A small network was trained on invented records. Each row is its activation on one of them, seen along a few directions.
After each row come some of the record's fields: H, C, W, P, U, Y, N, F.
Not every record has every field; a missing one is left out.
The largest differences between rows may come from other fields.
In the rows, 500 means zero.
Strong random noise was added to every row along 2 fixed directions; ignore it. To show where, here is one row again and again, with new noise each time:
[537 520 757 560 687 266 562 456 547 290 610 741 478 602 409 357 479 806
 418 604]
[507 409 491 477 507 462 488 496 479 450 495 472 487 482 548 540 487 561
 438 499]
[466 463 454 426 462 467 474 592 574 407 669 555 329 466 618 564 356 704
 511 450]
[584 441 775 614 723 280 571 341 421 360 381 610 676 610 336 346 642 602
 329 654]

[411 256 390 456 346 603 393 306 553 368 356 265 646 396 422 708 301 216
 429 402] : H=h2, C=c2, W=w3, P=p2, U=u2, Y=y2, N=n1, F=f2
[562 484 326 477 530 456 506 538 496 457 493 564 447 416 617 416 441 606
 435 557] : H=h2, C=c1, W=w2, P=p3, U=u2, Y=y1, N=n2, F=f2
[474 505  63 294 325 656 379 689 555 679 630 416 291 284 841 655 283 538
 497 369] : H=h2, C=c2, W=w1, P=p3, U=u2, Y=y1, N=n1, F=f2
[563 455 704 505 541 420 513 453 593 311 642 579 447 558 471 585 385 487
 464 475] : H=h3, C=c1, W=w3, P=p2, U=u1, Y=y1, N=n2, F=f2
[609 204 242 474 274 649 411 423 505 488 549 202 538 387 656 845 266  93
 351 432] : H=h2, C=c2, W=w3, P=p2, U=u2, Y=y2, N=n1, F=f2
[482 388 399 399 306 730 431 590 510 637 551 230 374 473 610 764 526 246
 664 391] : P=p3, U=u2, Y=y1, N=n2
[355 499 647 509 506 538 436 306 437 486 210 371 704 592 311 521 702 283
 571 410] : H=h1, P=p2, U=u1, Y=y1, N=n1, F=f1
[332 652 114 341 379 567 497 783 561 661 621 582 281 287 784 433 358 802
 597 373] : H=h2, C=c2, W=w2, P=p2, U=u1, F=f2
[629 515 602 583 592 429 474 459 429 596 473 505 556 569 543 511 659 441
 378 605] : H=h3, C=c2, W=w1, P=p3, U=u2, Y=y1, N=n1, F=f2
[469 696 583 546 570 378 537 599 515 492 636 764 383 629 488 381 548 759
 624 501] : H=h1, C=c1, W=w2, P=p1, U=u2, Y=y2, N=n2, F=f1
[297 503 119 249 277 665 494 481 610 420 364 462 448 299 522 451 139 588
 572 307] : H=h1, C=c1, W=w3, P=p1, U=u1, F=f1
[543 304 562 547 391 651 418 481 407 531 454 232 528 570 517 779 639 125
 537 441] : H=h3, P=p2, U=u1, Y=y1, N=n2, F=f1
[540 521 307 473 498 544 600 516 504 617 468 561 535 419 535 387 390 576
 431 532] : H=h2, C=c2, W=w3, P=p1, U=u2, F=f1
[441 484 608 467 461 508 425 499 498 421 503 441 443 527 488 587 469 524
 529 418] : H=h1, C=c1, W=w1, P=p2, U=u1, Y=y1, N=n2, F=f2
[616 338 307 512 471 572 468 463 328 752 301 200 723 420 578 584 619 173
 300 479] : H=h2, C=c1, W=w1, P=p2, U=u2, Y=y2, N=n1, F=f2
[574 576 396 406 500 452 507 722 513 636 671 568 287 484 716 486 443 718
 498 476] : H=h3, C=c1, W=w1, P=p3, U=u2, Y=y1, N=n2, F=f2
[507 582 333 373 387 508 438 610 635 504 676 550 301 418 693 526 343 654
 542 423] : H=h1, C=c1, W=w1, P=p2, U=u1, Y=y1, N=n1, F=f2
[250 544 467 401 355 647 369 457 557 425 399 371 438 508 449 651 471 371
 716 290] : H=h1, P=p2, U=u1, Y=y1, N=n1, F=f1
[548 605 655 602 647 344 602 474 473 390 531 671 614 562 365 350 542 632
 457 548] : H=h3, C=c1, W=w2, P=p2, U=u2, Y=y2, N=n1, F=f2
[692 396 390 538 604 499 533 416 266 738 155 318 771 421 531 390 766 357
 274 637] : H=h2, C=c1, W=w1, P=p3, U=u2, Y=y1, N=n2, F=f2
[485 439 177 314 360 528 513 489 659 432 543 596 424 302 589 379 109 651
 435 476] : H=h2, C=c2, W=w1, P=p1, U=u1, F=f1
[244 641 765 474 564 434 493 445 688 238 604 662 438 582 224 446 374 721
 765 438] : P=p2, U=u2, Y=y2, N=n1
[451 412 316 425 442 569 467 482 521 436 465 412 484 386 586 547 332 443
 457 431] : H=h2, C=c1, W=w3, P=p2, U=u1, Y=y1, N=n2, F=f2
[423 367 464 446 369 619 456 307 505 320 350 339 635 446 340 644 386 210
 477 430] : H=h1, P=p1, U=u2, Y=y2, N=n2, F=f2
[475 539 660 561 566 454 535 418 585 335 610 653 478 536 342 458 394 589
 495 523] : H=h2, P=p1, U=u2, Y=y2, N=n2, F=f2
[565 420 575 516 585 384 553 294 500 418 329 447 765 472 354 371 479 421
 283 552] : H=h2, C=c1, W=w1, P=p2, U=u2, Y=y2, N=n1, F=f2
[447 536 521 486 506 602 424 604 343 680 378 352 477 531 530 656 745 407
 604 466] : H=h1, P=p3, U=u2, Y=y1, N=n2, F=f2
[545 576 548 556 595 398 567 505 563 343 678 681 463 525 478 423 321 633
 448 526] : H=h2, C=c1, W=w3, P=p2, U=u2, Y=y2, N=n1, F=f2
[541 516 556 477 557 443 459 584 593 428 730 645 309 502 580 507 355 736
 490 554] : H=h2, C=c2, W=w1, P=p3, U=u2, Y=y1, N=n2, F=f2
[482 440 195 408 446 575 459 581 431 627 391 372 466 340 703 521 457 549
 440 499] : H=h2, C=c1, W=w3, P=p3, U=u2, Y=y1, N=n2, F=f2
[646 482 577 602 644 347 591 420 426 519 446 575 668 574 410 380 603 533
 372 660] : H=h2, C=c2, W=w2, P=p1, U=u2, Y=y2, N=n1, F=f1
[648 270 542 582 490 531 491 291 433 506 335 313 726 547 471 572 607  79
 343 543] : H=h2, P=p2, U=u1, Y=y1, N=n1, F=f1
[352 642 449 459 484 518 567 590 476 566 401 623 466 521 441 324 558 649
 623 482] : H=h1, P=p1, U=u1, F=f1
[554 486 544 562 431 515 439 474 489 547 494 374 525 532 516 646 597 353
 511 509] : H=h1, C=c2, W=w3, P=p2, U=u2, Y=y2, N=n1, F=f2
[209 554 649 404 385 624 366 495 574 369 490 415 362 557 388 678 497 516
 817 281] : H=h1, P=p2, U=u1, Y=y1, N=n2, F=f1
[402 632 691 494 610 375 500 477 522 397 491 705 486 589 372 388 543 729
 580 451] : H=h1, C=c1, W=w2, P=p3, U=u2, Y=y1, N=n2, F=f2
[621 427 413 530 459 476 521 530 432 598 492 441 547 469 599 500 498 398
 339 527] : H=h3, C=c1, W=w1, P=p2, U=u1, F=f2
[406 588 307 427 477 553 535 380 426 597 114 454 700 402 369 283 551 556
 488 482] : H=h1, C=c1, W=w3, P=p1, U=u2, F=f1
[517 539 488 452 507 544 463 667 501 590 658 518 322 472 657 636 519 551
 583 478] : H=h2, P=p3, U=u2, Y=y1, N=n2, F=f2
[584 429 429 468 420 569 431 528 494 537 569 386 454 430 613 629 464 405
 448 455] : H=h3, C=c1, W=w1, P=p2, U=u1, Y=y1, N=n2, F=f2
[473 516 349 363 358 558 440 706 583 576 724 446 265 440 749 653 354 554
 541 346] : H=h3, C=c1, W=w1, P=p2, U=u1, Y=y1, N=n2, F=f2

Which values does each new row have?
[488 597 719 558 575 454 528 581 592 424 725 616 371 654 468 504 544 538
 613 536] : P=p2, U=u1, Y=y1, N=n1
[452 434 344 456 418 587 504 435 510 504 380 351 578 396 491 541 480 328
 481 456] : H=h2, P=p2, U=u2, Y=y2, N=n2, F=f2
[583 410 332 478 435 559 473 564 372 629 409 311 535 448 678 633 631 275
 450 469] : H=h3, C=c1, W=w2, P=p2, U=u1, Y=y1, N=n2, F=f2
[317 347 352 469 423 681 412 331 385 573 101 151 764 382 368 649 583  75
 513 379] : H=h2, P=p2, U=u2, Y=y2, N=n1, F=f2
[593 357 418 517 418 489 514 457 571 434 601 414 508 468 568 599 292 400
 373 475] : H=h2, C=c1, W=w3, P=p2, U=u2, Y=y2, N=n1, F=f2
[466 362 322 430 467 507 481 378 458 494 223 324 665 373 528 464 483 401
 395 491] : H=h2, C=c1, W=w3, P=p2, U=u1, Y=y1, N=n2, F=f2
[415 547 542 518 532 562 527 459 437 591 347 388 629 513 343 476 629 441
 599 524] : P=p1, U=u2, Y=y2, N=n1
[599 470 482 541 510 547 506 590 475 608 623 476 427 552 613 525 599 429
 535 508] : H=h2, P=p2, U=u1, Y=y1, N=n2, F=f1
[332 655 367 385 380 656 487 676 590 555 672 501 315 424 548 574 396 606
 763 390] : P=p1, U=u2, Y=y2, N=n1
[355 679 696 536 556 461 469 503 484 455 430 505 528 569 330 499 665 570
 679 496] : H=h1, P=p2, U=u2, Y=y2, N=n1, F=f2
[721 528 777 644 689 347 569 499 431 549 530 575 558 645 471 472 773 469
 387 706] : H=h3, P=p3, U=u2, Y=y1, N=n2, F=f2
[444 545 637 535 543 475 510 534 550 405 574 546 383 578 459 455 525 618
 614 499] : H=h2, P=p2, U=u1, Y=y1, N=n2, F=f1
[474 558 400 512 568 399 589 497 574 410 525 720 513 419 493 219 365 792
 430 540] : H=h2, C=c1, W=w2, P=p2, U=u1, F=f2
[359 501 279 383 434 642 415 564 401 747 269 277 524 357 640 583 653 388
 556 413] : H=h2, P=p3, U=u2, Y=y1, N=n2, F=f2
[481 542 699 517 505 464 494 541 628 365 707 616 369 602 452 519 474 559
 596 471] : H=h3, P=p2, U=u1, Y=y1, N=n2, F=f1
[466 575 462 538 513 543 597 472 338 645 181 488 675 512 369 303 744 434
 514 552] : H=h1, P=p1, U=u1, F=f1
[543 450 548 530 540 450 480 479 521 410 612 546 466 492 533 484 399 557
 385 521] : H=h2, C=c1, W=w1, P=p2, U=u1, Y=y1, N=n2, F=f2
[300 489 399 393 388 640 491 425 534 517 277 361 608 400 377 447 497 399
 612 412] : P=p2, U=u1
[546 452 260 415 453 484 535 506 586 473 524 539 484 360 575 355 253 601
 356 480] : H=h2, C=c1, W=w1, P=p2, U=u1, F=f2
[744 282 358 569 504 500 586 367 396 624 331 441 726 439 499 383 515 296
 211 680] : H=h2, C=c2, W=w1, P=p1, U=u1, F=f1
